A small network was shown many inputs. Here are its activations along a few directions, one row for each input.
Each table varies a few parts of the input and shows all the possible inputs, shuffled.
Descriptions start from the smaller parts, as in this example, which fits no table here: line(6) and (point or ring(11) or (values(2) and ring(8))).
Shared parts are said once, and a part with two or three values counts as separate values.
In the rows, 128 means zero.

Other details of the inputs shift rows strongly along two fixed directions, in all tables alike. That doesn't count.

A family of inputs:
row 1: [104 136 173 102 138 113 145 131 115  58 149]
row 2: [142 120 144 138 116 135 114 130 148 157 117]
row 3: [106 137 159  91  97 127 162 129 115  68 131]
row 4: [140 111 149 155 181 137  84 138 161 186 134]
row 5: [142 156  58 117 110 121 156  97  82 101 109]
row 6: [124 133 149 118 130 117 116 131 135 102 125]
row 7: [145 148  71 135  90 133 117 111 101 137  91]
row 8: [126 136  69 157 121 108 104 139 132 163 127]
row 9: [119 141 143  99 142 116 172 119  99  64 152]
row 10: [119 112 198 128 153 126 110 148 162 119 143]
row 11: [129 111 187 137 149 127  96 149 172 143 131]
row 12: [125 142 109 105  98 139 172 112  74  84 134]
row 13: [141 113 161 139 160 115 103 135 178 158 123]
row 14: [136  96 185 141 165 146 115 144 158 173 152]
row 15: [123 137 145 106 134 110 153 119 124  77 136]
row 16: [107 141  89 135  99 108 141 141 105 106 140]
row 17: [152 134  85 148 148 131 118 111 131 170 113]
row 18: [140 140 101 137 116 121 104 120 126 142  98]
row 19: [144 133 114 136 129 115 116 117 144 149 106]
row 20: [118 119 106 149 109 116 134 139 134 154 145]
row 21: [144 150  55 134 108 130 115 104  97 132  95]
row 22: [114 132 159  98 110 129 171 122 100  66 148]
row 23: [143 131  75 133 101 149 118 115 124 164  94]
row 24: [138 131 112 146 151 133 101 124 131 159 120]
row 25: [111 115 166 112 135 139 142 136 135 112 140]
row 26: [149 124  95 152 143 151 102 126 120 183 115]
row 27: [111 113 165 144 161  91 124 157 182 138 165]
row 28: [109 112 173 104 143 144 153 140 123 105 153]
row 29: [102  95 158 148 144 118 114 163 182 174 155]
row 30: [128 143 104 105  86 135 163 107  82  80 123]
row 31: [114 135 153 111 125 125 144 129 108  78 139]
row 32: [143 130  98 147 133 144 108 123 116 162 114]
row 33: [148 107 155 148 137 142  96 137 172 183 121]
row 34: [ 99 122 189  90 123 129 160 137 128  66 149]
row 35: [146 140  29 134  98 159 135 101  82 166  92]
Each input here is: line(5) and (point or line(6)).
Question: The inputs of row 13 and row 11 match in every part but the line(5) part. If row 15 is changed in the same way as row 13 into row 11, which row does it become?
Answer: row 10
Question: Change only the line(6) part in row 4. List by row number the other rows that result.
Answer: row 1, row 6, row 18, row 21, row 24
Question: Which other rows agree with row 35 in the line(5) part? List them by row number.
Answer: row 3, row 23, row 25, row 28, row 29, row 34

A family of inputs:
row 36: [130 119 145 130 133 138 119 135 138 135 131]
row 37: [110 124 216 110 154 113 129 142 142  75 153]
row 38: [122 142 128 100 112 125 158 114 101  72 124]
row 39: [128 138 134 113 133 126 134 122 110  98 127]
row 40: [132 121 142 134 148 137 126 131 139 144 134]
row 41: [143 113  99 150 125 152 109 129 139 195 116]
row 42: [106  92 224 126 155 133 129 162 171 142 168]
row 43: [140 149  91 118 111 133 130 109 104 116  99]
row 44: [150 102 117 160 147 152  87 136 163 217 115]
row 45: [139 137  82 151 118  96 117 128 142 149 118]
row 46: [138 107 166 147 173 136  98 139 169 173 133]
row 47: [143 129 103 132 122 138 124 115 128 148 110]
row 48: [149 139 100 137 120 132 102 113 126 152  91]
row 49: [118 139 127 103 104 128 167 116 100  81 133]
row 50: [130 147  72 117  99 136 161 106  74 109 124]
row 51: [ 90 122 188 118 157  86 138 157 155  80 178]
row 52: [119 147 116 101  88 127 159 116  79  56 127]
row 53: [118 133  56 155 105 115 117 135 123 162 122]
Question: The inputs of row 46 and row 38 match in every part but one. If row 37 is changed in the same way as row 46 into row 38, which row does it become?
Answer: row 48
Question: What is each input in this table made of?
Answer: values(3) and (point or line(5))
Question: Which other rows agree with row 41 in the values(3) part? List them by row number.
Answer: row 36, row 42, row 44, row 52, row 53

A family of inputs:
row 54: [123 116 139 135 127 140 117 137 145 164 131]
row 55: [126 151 105 110 102 129 147 114  82  75 121]
row 56: [153 122 107 133 132 149 126 114 118 163 119]
row 57: [136 137  75 139 125 127 144 123 120 147 130]
row 58: [132 117 112 146 131 144 105 133 139 170 119]
row 59: [125 149  64  99  85 148 186 103  50  83 123]
row 60: [126 128 100 141 118 109 125 134 137 152 129]
row 61: [121 117 142 135 140 136 112 140 137 141 132]
row 62: [140 107 119 146 143 159 120 129 136 186 126]
row 63: [126 120 136 137 144 137 111 138 129 147 128]
row 64: [155 112 116 146 142 154 113 114 133 183 117]
row 65: [148 133  99 143 127 136 104 121 123 153 110]
row 66: [120 117 134 146 133 109 119 140 157 156 140]
row 67: [114 113 220 113 143 123 136 147 155  95 157]
row 68: [108 129 159 129 146 102 130 141 137 104 154]
row 69: [125 133 144 114 120 126 135 130 118  92 134]
row 70: [110 123 168 119 142 131 129 140 122 105 145]
row 71: [135 153  79  94 101 138 173  89  67  77 113]
row 72: [127 118 123 149 136 112 115 143 158 162 134]
row 73: [139 135 137 129 149 129 110 124 134 137 117]
row 74: [131 123 102 137 120 142 117 131 128 157 120]
row 75: [107 129 137 123 120 104 146 135 131 100 150]
row 76: [122 117 142 134 141 134 110 141 140 142 134]
row 77: [140 140 100 118 109 130 138 110 111 117 104]
row 78: [146 129 128 141 142 137 103 128 129 155 118]
row 79: [116 135 123 120 130 117 164 129 119 101 151]
row 80: [120 127 138 144 149 106 115 141 145 135 141]
row 81: [107 126 156 130 142 100 129 144 144 102 153]
row 82: [119 120 139 145 143 107 113 144 158 142 143]
row 83: [129 118 120 140 122 144 117 132 137 173 121]
row 84: [147 134  93 137 127 133 108 116 134 152 100]
row 85: [127 156 101 108 102 131 153 107  68  74 120]
row 86: [128 115 182 124 148 127 123 132 161 129 129]
row 87: [133 117 118 141 126 144 113 135 140 172 123]
row 88: [121 121 130 131 120 143 128 130 130 142 130]
row 89: [ 98 108 209 113 144 128 138 152 154  99 162]
row 90: [112 115 221 105 148 118 142 144 160  91 146]
row 91: [146 131 101 138 117 139 116 120 125 150 110]
row 92: [128 132  90 145 123 109 116 132 135 145 128]
row 93: [110 119 162 117 133 129 131 145 135 109 147]
row 94: [139 129 134 122 127 126 127 126 136 136 113]
row 95: [146 127 110 141 117 143 118 118 126 155 112]
row 96: [127 119 115 154 138 113 107 140 160 169 132]
row 97: [128 146 105 110  94 132 156 111  87  81 120]
row 98: [142 116 139 144 129 140 110 130 148 168 120]
row 99: [121 142  88 132 116 105 131 127 114 112 131]
row 100: [123 125 169 114 139 121 131 130 145 103 128]
row 101: [146 147  91 132 128 136 115 108 109 140 102]
row 102: [137 148  90 120 115 129 130 109 105 110 104]
row 103: [147 128 107 144 126 141 104 122 132 160 112]
row 104: [114 122 205 108 157 114 126 142 156  85 146]
row 105: [112 145  93 116 100 102 155 126 103  84 138]
row 106: [122 122 180  97 149 128 152 124 131  89 145]
row 107: [110 141 161  89 115 117 166 121 109  46 134]
row 108: [148 130  98 142 132 136 101 116 139 162  99]
row 109: [129 144 112 108  91 129 159 116  91  89 123]
Question: The inputs of row 68 and row 101 match in every part but one. If row 75 is changed in the same way as row 68 into row 101, which row does it become?
Answer: row 86
Question: The inputs of row 96 and row 97 match in every part but one. If row 82 is changed in the same way as row 96 into row 97, which row does it become?
Answer: row 103
Question: What is each input in this table made of?
Answer: values(2) and line(4) and (point or line(6))
Question: Change only the line(6) part in row 109. List by row number the other rows that result.
Answer: row 65, row 67, row 69, row 78, row 91
Question: Change only the values(2) part in row 89. List by row number the other rows that result.
Answer: row 74
Question: Change only the values(2) part in row 86. List by row number the other rows that result.
Answer: row 77
